These are the activations of a small neural network, seen along a few directions. Each row is one input.
Each table varies a few parts of the input and shows all the possible inputs, shuffled.
A made-up example of a description, with smaller parts first: one of 6 places along a line, together with either a single point or one of 9 places around a ring or (one of 2 separate values, together with one of 5 places around a ring).
Shared parts are said once, and a part with two or three values counts as separate values.
In the rows, 128 means zero.

Other details of the inputs shift rows strongly along two fixed directions, in all tables alike. That doesn't count.

Rows:
r1: [153 129 136 155 114 135 132 170 143 189 117 129  75]
r2: [131 120 123 102 142 128 140 130 114 121 137 102 162]
r3: [125 128 148 156 100 118 112  94 159 167 157 161 135]
r4: [126 119 143 144 102 117 113  81 153 157 158 159 153]
r5: [124 123 134 114 129 106 111  93 138 137 157 123 168]
r6: [109 124 126  90 140 127 126  80 110  96 162 114 209]
r7: [145 125 123 125 125 151 154 172 111 147 105 100 117]
r8: [111 129 129 124 140 122 111 100 136 106 138 139 133]
r9: [124 133 109 120 139 151 146 152 106  96 107 111 116]
r10: [132 127 132 118 130 147 142 150 115 134 128 107 133]
r11: [118 131 137 152 122 118 105  94 157 134 143 170 107]
r12: [128 128 136 109 139 139 128 134 117 126 136 101 147]
r13: [150 123 136 118 121 141 124 206  85 121  87 117 152]
r14: [128 126 152 144 108 119 100  92 163 167 160 157 133]
r15: [122 114 128 114 124 101 120  75 132 127 161 129 190]
r16: [141 132 122 118 132 149 153 166 108 138 111  99 127]
r17: [121 126 103 108 144 115 138 121 110  89 124 113 145]
r18: [140 138 134 176 111 145 133 171 151 161 100 152  40]
r19: [135 124 137 148 108 140 136 143 134 165 126 130 111]
r20: [147 126 138 162 101 120  99 171 126 128  88 174 107]
r21: [128 127 128 103 142 135 141 131 113 119 136 104 162]
r22: [124 123 128  97 142 145 139 126 107 111 141 103 168]
r23: [126 127 110 118 135 146 146 143 105  96 107 113 120]
r24: [132 130 113 130 132 147 149 160 108 109  97 111  98]
r25: [142 131 132 116 135 143 139 159 118 140 120  96 124]
r26: [119 136 139 153 116  99 100  92 164 144 138 168 103]
r27: [113 131 114 112 142 133 135 118 108  82 127 116 145]
r28: [146 136 129 174 112 158 140 190 147 163  89 148  27]
r29: [126 135 121 125 149 148 140 160 109 109 103 110  95]
r30: [124 126 150 140 115 117 104  82 157 157 166 159 148]
r31: [131 123 138 151 102 104 113  94 161 171 155 157 138]
r32: [139 132 128 110 145 148 147 162 106 133 118  93 131]
r33: [106 129 123 121 132  99 115  66 138  92 154 147 171]
r34: [111 132 142 148 121 106  97  84 159 131 147 164 117]
r35: [121 131 116 114 145 130 140 136 116  96 117 116 125]
r36: [122 120 100 101 143 114 142 119 104  83 121 107 150]
r37: [113 125 107  96 148 117 139 100 103  72 128 110 171]
r38: [135 130 130 111 143 154 144 163 104 131 122  93 128]
r39: [125 129 113 117 143 119 132 135 120 112 116 120 113]
r40: [121 125 120 131 129 107 124 110 139 117 132 142 121]
r41: [130 132 133 159 113  98 106 112 168 156 127 164  83]
r42: [130 138 131 155 124 122 122 136 148 147 115 151  79]
Each input here is: one of 2 separate values, together with either a single point or (one of 4 places along a line, together with one of 5 places along a line).
- Changing only the choice among 2 separate values turns r16 into r33. The same change can be made to r19. Which row results? => r24
- Changing only the choice among 2 separate values turns r17 into r31. The same change can be made to r8. Which row results? => r14
- Which other rows does r11 become when the choice among 2 separate values takes its other values? List them by row number. => r30

Rows:
r43: [128 127 144 135 117 105 109 104 149 156 149 143 141]
r44: [155 129 143 180  85 120 120 147 170 210 118 166  71]
r45: [123 130 111  98 154 158 155 163  81  74  99  89 135]
r46: [135 125 111  76 159 147 159 171  75  97 106  59 162]
r47: [124 122 100  94 154 134 154 154  85  76 104  94 147]
r48: [129 127 146 137 118 112 108 106 149 154 152 145 139]
r49: [114 132 124 118 139 136 126 119 115  95 126 126 138]
r50: [145 132 122 162 110 126 134 167 143 160  93 145  61]
r51: [109 129 136 128 133 105  96  77 146 108 155 157 148]
r52: [156 137 131 150 121 183 160 232 110 171  79  99  52]
r53: [152 127 144 181  85 122 122 149 166 209 120 171  72]
r54: [139 135 127 155 119 125 127 166 141 154  98 137  63]
r55: [117 124 114 110 136 115 126  99 113  83 137 129 167]
r56: [113 128 122 103 150 114 117 101 117  86 137 121 159]
r57: [130 124 115  86 158 169 163 172  72  87 110  67 165]
r58: [121 126 149 130 124 112 101  91 149 140 164 148 158]
r59: [121 123 141 137 110 117 113  87 146 139 157 152 166]
r60: [123 128 129 144 120  98 110  97 149 132 135 155 122]
r61: [111 124 132 135 117 107 111  77 146 106 149 161 154]
r62: [123 121 120  97 134 123 130  99 109 101 149 113 196]
r63: [120 126 150 131 123 119 104  88 149 139 163 151 158]
r64: [115 137 111 109 152 128 151 107 127 105 141 107 134]
r65: [120 120 130 139 116 125 127  84 156 158 158 133 116]
r66: [147 138 120 137 137 173 151 217 110 132  72 105  47]
- Changing only one part turns r63 into r66. The same change can be made to r44. Which row results? => r50
- Describe the family of inputs behind these rows. => one of 2 separate values, together with either a single point or one of 11 places around a ring
